Each row below holds a small network's activations on one record, seen along a few directions.
Each row is followed by the record's values for the fields TAZ, NUKU, SIZI, KESO.
Other fields move the rows too, some of them a lot.
Strong random noise was added to every row along 8 fixed directions; ignore it. To show where, here is one row again and again, with new noise each time:
-309,-97,337,-130,289,141,124,111,191,-249,225,196,144,-495,-276,-380,-353,-169,-340,76,166,13,171,94,-191,-295
-345,114,-124,-14,-59,-186,46,55,-321,-269,203,-258,-178,-59,197,-106,136,160,462,-170,217,-38,-350,141,-110,-209
230,-280,40,448,-82,283,-744,-8,310,662,-134,-151,132,49,-21,353,1,-303,74,-517,-386,89,123,-78,180,611
-432,63,212,15,-141,89,-125,197,-445,-252,-245,-307,353,-485,685,-68,278,367,576,-383,-231,292,-468,-97,139,-566
228,342,123,-369,329,430,-149,136,71,173,135,-61,-92,-355,-205,-230,-339,293,36,84,653,283,409,86,-315,39
-185,-256,14,279,-73,-243,359,61,28,166,162,-252,15,46,-117,-740,243,-416,402,147,445,-314,-164,-289,-284,-15
198,494,-294,-380,-535,114,48,235,-92,-67,-399,-175,-393,-179,27,328,164,90,-172,-150,262,339,-250,484,25,206
-132,-328,457,-15,41,88,-175,147,-9,-186,-555,-183,463,-286,-40,-53,126,-188,-388,130,-652,195,241,-80,386,-526
-93,105,181,-22,-375,301,-50,331,52,176,-530,-31,298,-590,261,48,104,-17,7,-398,-29,354,-229,-31,63,-78
472,9,-13,-147,-83,21,-25,171,102,417,-574,-393,-92,224,-501,-123,190,-202,-167,395,296,78,555,-97,37,107

66,-108,-320,337,-529,-98,-391,-166,-73,-17,-343,-131,1,216,242,434,369,-298,-143,-286,-637,166,-523,133,184,417  TAZ is zogiv, NUKU is gev, SIZI is telav, KESO is rur
-175,-202,-173,380,-125,-198,431,-125,118,227,543,62,-59,144,163,-522,96,-357,452,-21,357,-440,-395,-277,-313,305  TAZ is zogiv, NUKU is gev, SIZI is telav, KESO is gugam
415,111,-297,-278,74,-73,-88,-334,-10,-533,345,-61,-576,378,-408,-33,9,-260,-738,527,-109,64,-10,612,-47,351  TAZ is zogiv, NUKU is gev, SIZI is big, KESO is gugam
-44,-121,-245,283,-222,-362,196,-134,-182,-96,186,-240,-153,327,53,-440,422,-263,318,121,161,-203,-504,-77,-189,130  TAZ is zogiv, NUKU is kov, SIZI is telav, KESO is gugam
-139,-60,58,-48,77,-104,99,6,-114,-183,-207,41,175,-9,-16,106,11,74,-70,91,-190,-39,69,-61,93,-308  TAZ is zogiv, NUKU is gev, SIZI is telav, KESO is rur
-288,-2,-498,230,-201,-502,-15,-125,-142,-184,399,-72,-535,510,1,448,78,-85,293,-354,18,-419,-446,395,34,253  TAZ is popus, NUKU is gev, SIZI is telav, KESO is gugam
-319,-121,284,10,89,-103,20,158,-21,-81,107,-171,20,-62,68,-104,-36,162,228,-172,44,-64,89,-41,115,-376  TAZ is val, NUKU is gev, SIZI is telav, KESO is gugam
-115,-72,-143,83,-193,-324,-242,-100,-155,-392,207,-286,-402,393,121,322,275,0,52,-254,-414,-61,-337,392,296,104  TAZ is val, NUKU is gev, SIZI is telav, KESO is ganas
-89,113,-80,96,-17,43,72,-104,-205,-171,111,54,161,-242,304,-451,111,47,330,-11,225,138,-468,-155,-338,-18  TAZ is bul, NUKU is gev, SIZI is big, KESO is gugam
-427,-255,223,366,43,-206,98,51,-474,33,-403,-357,714,-136,444,-686,446,160,827,88,53,49,-262,-816,-197,-698  TAZ is zogiv, NUKU is kov, SIZI is telav, KESO is rur
-64,43,-124,157,-712,-68,120,52,-344,-141,-290,-314,95,-53,895,93,678,43,407,-298,-528,140,-908,14,365,-40  TAZ is zogiv, NUKU is kov, SIZI is telav, KESO is gugam
-28,-428,49,335,-404,-217,155,-55,212,-164,43,-244,-90,108,-43,-466,448,-757,-259,15,-309,-156,-480,120,127,201  TAZ is val, NUKU is kov, SIZI is telav, KESO is ganas
182,-108,-152,108,-174,-101,-97,-281,-46,-354,141,-191,-192,176,79,-201,300,-313,-223,165,-311,30,-374,257,61,263  TAZ is val, NUKU is gev, SIZI is telav, KESO is rur
-285,352,-169,-254,288,-42,-8,64,-316,-38,97,116,-80,-4,137,527,-320,728,474,-257,320,-42,209,9,-51,-319  TAZ is zogiv, NUKU is gev, SIZI is telav, KESO is gugam
-105,40,179,-335,-19,-137,248,242,271,-256,-181,198,-205,8,-341,454,-216,2,-591,-32,-117,-98,387,381,372,-286  TAZ is val, NUKU is gev, SIZI is big, KESO is ganas
226,-127,332,-126,481,332,175,-131,110,83,398,43,204,-133,105,-525,-148,101,82,422,6,-103,361,-261,-10,-143  TAZ is zogiv, NUKU is gev, SIZI is telav, KESO is mera
324,33,-243,188,-302,12,10,-89,-34,261,-89,-232,-66,203,148,-278,356,-227,210,87,163,52,-304,-137,-152,434  TAZ is zogiv, NUKU is kov, SIZI is big, KESO is ganas
87,211,349,-423,295,493,-315,-26,-159,-477,162,57,148,-448,469,222,-217,515,-282,-29,-518,459,21,322,300,-351  TAZ is zogiv, NUKU is gev, SIZI is big, KESO is gugam
-538,104,149,78,319,-29,-426,171,-323,-20,117,-30,125,-144,184,372,-211,596,671,-648,45,77,39,-58,-4,-321  TAZ is val, NUKU is kov, SIZI is big, KESO is gugam
201,147,45,-30,-34,166,-67,56,-208,263,-117,-279,156,-21,463,-47,220,375,581,-9,38,116,-50,-261,79,-93  TAZ is zogiv, NUKU is ziv, SIZI is telav, KESO is voz
-4,-11,168,-73,-239,100,498,211,215,305,-338,126,232,-284,160,-180,113,-82,117,-17,75,-106,125,-300,165,-105  TAZ is val, NUKU is kov, SIZI is telav, KESO is gugam
69,-125,72,190,-80,120,-355,92,293,332,118,-28,-153,71,-238,229,-153,-214,-171,-383,-20,33,46,147,8,499  TAZ is val, NUKU is gev, SIZI is telav, KESO is gugam
-107,-163,118,18,-308,-255,270,217,-27,-43,-583,-88,204,91,5,161,286,-149,-190,69,-297,-74,-4,-106,339,-372  TAZ is zogiv, NUKU is gev, SIZI is telav, KESO is ganas
-438,-261,-196,494,-19,-356,109,-188,-73,-45,443,46,41,152,44,-448,82,-305,397,-115,227,-294,-470,-251,-415,100  TAZ is zogiv, NUKU is gev, SIZI is telav, KESO is gugam
378,56,40,-321,-321,277,212,-52,305,-224,-186,204,-90,-170,-40,65,-7,-341,-954,391,-459,205,20,363,255,205  TAZ is zogiv, NUKU is gev, SIZI is telav, KESO is mera
-30,366,-231,-302,-212,-69,405,139,-201,-21,-153,7,-169,-9,185,192,44,334,216,17,362,-12,-80,50,-19,-138  TAZ is zogiv, NUKU is gev, SIZI is telav, KESO is gugam
-469,-331,214,332,-51,-42,167,-89,75,-325,320,249,366,-377,279,-463,23,-402,-69,-130,-334,-113,-576,-107,-119,-131  TAZ is zogiv, NUKU is ziv, SIZI is telav, KESO is ganas
-170,72,-63,136,-245,-86,327,185,-150,270,-300,-11,243,-129,279,-162,215,125,548,-198,353,-37,-272,-390,-152,-144  TAZ is zogiv, NUKU is gev, SIZI is telav, KESO is gugam
-535,-60,-60,199,15,-378,199,91,-467,-31,-75,-172,208,123,431,57,205,387,857,-234,81,-220,-227,-393,25,-553  TAZ is zogiv, NUKU is gev, SIZI is big, KESO is gugam
-359,197,-64,-139,-189,-65,-47,102,-249,-454,-352,168,135,-343,100,231,-28,159,-260,-160,-131,328,-322,172,-63,-351  TAZ is zogiv, NUKU is ziv, SIZI is big, KESO is gugam
0,-714,310,691,779,122,-781,-328,342,558,399,109,482,271,-369,-144,-383,-318,77,-78,-382,-240,635,-554,-86,269  TAZ is zogiv, NUKU is kov, SIZI is big, KESO is gugam
-35,297,194,-371,-88,246,-27,318,33,1,-360,74,111,-388,119,319,-167,328,-152,-166,-13,359,223,121,205,-265  TAZ is val, NUKU is ziv, SIZI is telav, KESO is gugam
269,307,-261,-79,217,93,-337,-214,-547,28,19,-421,-8,165,339,-291,226,476,710,243,380,293,-84,-233,-309,-6  TAZ is bul, NUKU is gev, SIZI is big, KESO is gugam
-135,238,-395,-106,38,-299,-63,-27,6,-191,184,236,-461,215,-584,339,-293,5,-279,-67,448,-74,20,395,-331,198  TAZ is zogiv, NUKU is ziv, SIZI is telav, KESO is gugam
-294,-233,133,41,139,-379,77,-9,-165,-295,-201,-121,64,180,-299,-136,115,-21,-61,225,-96,-153,195,-48,99,-560  TAZ is val, NUKU is gev, SIZI is telav, KESO is mera
223,244,-255,-321,-194,-207,323,-93,-282,-497,-71,-228,-331,201,-114,-353,322,-43,-253,569,223,130,-240,272,-140,-80  TAZ is zogiv, NUKU is gev, SIZI is telav, KESO is gugam
332,-7,66,-92,342,156,-88,6,371,262,-46,252,-16,26,-771,-171,-387,-217,-565,297,458,73,610,-36,-339,247  TAZ is zogiv, NUKU is gev, SIZI is big, KESO is gugam
-203,-455,246,207,249,28,489,-265,224,-198,742,254,195,-142,196,-722,-95,-454,-56,382,-313,-458,-141,-207,-34,-55  TAZ is zogiv, NUKU is ziv, SIZI is big, KESO is mera
-639,-235,-21,363,-178,-344,297,94,6,-112,-115,285,286,-187,-75,-210,-2,-317,25,-240,140,-156,-384,-256,-295,-239  TAZ is zogiv, NUKU is gev, SIZI is big, KESO is gugam
563,107,229,-512,25,294,165,86,119,-137,-203,-305,-170,-134,-266,-453,77,-117,-580,702,74,248,408,210,108,-64  TAZ is val, NUKU is ziv, SIZI is big, KESO is gugam
115,207,-316,-264,187,-222,417,-33,-179,82,-18,1,-200,288,-280,-62,-50,123,235,485,523,-296,379,-145,-170,-82  TAZ is bul, NUKU is ziv, SIZI is big, KESO is gugam
-342,-36,-114,184,379,-215,-336,-34,-292,74,-94,35,166,186,-120,371,-177,387,449,-281,99,-65,230,-251,-126,-273  TAZ is zogiv, NUKU is gev, SIZI is big, KESO is gugam
244,-209,180,118,22,545,-280,-292,424,27,425,310,164,-268,359,167,-225,-320,-488,-126,-853,54,-112,198,292,522  TAZ is zogiv, NUKU is kov, SIZI is telav, KESO is voz

Here are new rows. What are their fields?
230,66,218,-467,10,158,257,3,-109,-489,-602,9,279,-268,-149,-300,117,-67,-791,717,-295,368,231,48,126,-480  TAZ is zogiv, NUKU is gev, SIZI is telav, KESO is gugam
-370,-303,-190,699,-660,-434,-92,142,-215,235,-617,-195,319,191,398,252,629,-276,548,-656,-360,-71,-762,-342,145,28  TAZ is zogiv, NUKU is gev, SIZI is big, KESO is ganas
-92,-359,257,391,41,23,-406,175,28,679,-574,-186,513,64,117,363,87,78,436,-408,-350,-17,413,-560,361,-190  TAZ is val, NUKU is gev, SIZI is big, KESO is gugam
-284,-160,677,-198,-108,214,458,198,91,-608,186,45,265,-674,344,-690,63,-247,-471,171,-381,151,-412,189,193,-470  TAZ is val, NUKU is kov, SIZI is big, KESO is gugam
-47,-14,325,-129,439,234,-391,-53,-179,-178,54,-94,305,-161,195,11,-162,389,24,70,-282,242,275,-86,120,-412  TAZ is zogiv, NUKU is kov, SIZI is telav, KESO is ganas
29,494,-272,2,190,217,-404,97,-226,578,69,-17,-23,-87,161,215,-254,722,892,-476,864,233,77,-268,-497,211  TAZ is zogiv, NUKU is ziv, SIZI is telav, KESO is gugam
329,150,135,-251,-24,237,104,97,7,63,-203,-103,65,-140,40,-251,68,80,-170,285,175,258,130,-55,-27,-72  TAZ is zogiv, NUKU is gev, SIZI is big, KESO is gugam
112,-64,-156,215,-103,-102,-51,9,149,374,-232,-13,43,191,-358,-151,37,-287,-49,72,360,-20,125,-236,-289,279  TAZ is zogiv, NUKU is kov, SIZI is telav, KESO is ganas
-85,85,-71,-96,-394,-46,57,103,-119,-240,-450,39,51,-107,213,386,176,0,-305,-130,-392,197,-282,181,261,-139  TAZ is zogiv, NUKU is gev, SIZI is big, KESO is gugam
89,-543,62,534,-15,-17,-112,-286,88,217,153,-99,262,265,290,-196,302,-413,210,39,-714,-279,-170,-330,260,253  TAZ is zogiv, NUKU is kov, SIZI is big, KESO is mera
-430,-439,271,359,124,69,238,-49,232,166,199,392,498,-266,281,-75,-186,-203,145,-220,-427,-349,-27,-407,122,-158  TAZ is zogiv, NUKU is gev, SIZI is telav, KESO is mera
210,-163,303,14,412,345,-126,-262,10,-123,514,-95,225,-154,261,-694,-52,-33,3,399,-172,111,40,-167,-97,-13  TAZ is zogiv, NUKU is kov, SIZI is big, KESO is gugam
26,398,-18,-276,254,187,-240,83,-288,-6,40,-93,-23,-91,245,249,-184,690,385,-146,326,274,148,15,-98,-210  TAZ is zogiv, NUKU is gev, SIZI is big, KESO is ganas
-381,-107,-204,263,-232,-406,259,44,-97,-15,-69,71,22,99,-68,-76,146,-200,217,-128,174,-243,-342,-148,-185,-64  TAZ is zogiv, NUKU is ziv, SIZI is telav, KESO is gugam
-113,-366,-75,362,0,-679,-26,29,-443,77,-521,-558,157,668,-208,-185,597,-70,514,275,-54,-249,75,-476,101,-464  TAZ is zogiv, NUKU is ziv, SIZI is big, KESO is gugam
151,448,-78,-455,62,264,-114,-123,-315,-579,504,-86,-341,-198,499,74,-36,481,-10,48,-100,315,-385,544,56,-34  TAZ is zogiv, NUKU is ziv, SIZI is big, KESO is gugam
-38,232,-236,90,-470,189,-49,-36,-23,-34,146,101,-69,-299,553,141,111,-13,139,-428,-94,184,-767,202,-100,406  TAZ is zogiv, NUKU is ziv, SIZI is telav, KESO is rur
-19,192,-342,-19,-333,-59,454,41,330,-4,68,463,-269,-160,-427,-128,-174,-486,-486,-42,593,-87,-306,245,-482,499  TAZ is zogiv, NUKU is kov, SIZI is big, KESO is ganas
399,279,-279,-272,-277,-43,36,98,49,102,-327,-79,-388,263,-306,345,70,-15,-386,146,236,134,149,287,42,259  TAZ is zogiv, NUKU is gev, SIZI is big, KESO is gugam
-108,-40,224,-5,181,15,263,-5,149,-189,592,62,-131,-196,-207,-864,-88,-297,-55,186,505,-86,-169,70,-405,87  TAZ is val, NUKU is kov, SIZI is big, KESO is gugam
-239,-38,-109,316,-59,-105,-401,106,-37,256,-376,104,187,-2,-128,497,-57,78,163,-570,2,78,-69,-129,-90,51  TAZ is zogiv, NUKU is kov, SIZI is big, KESO is rur
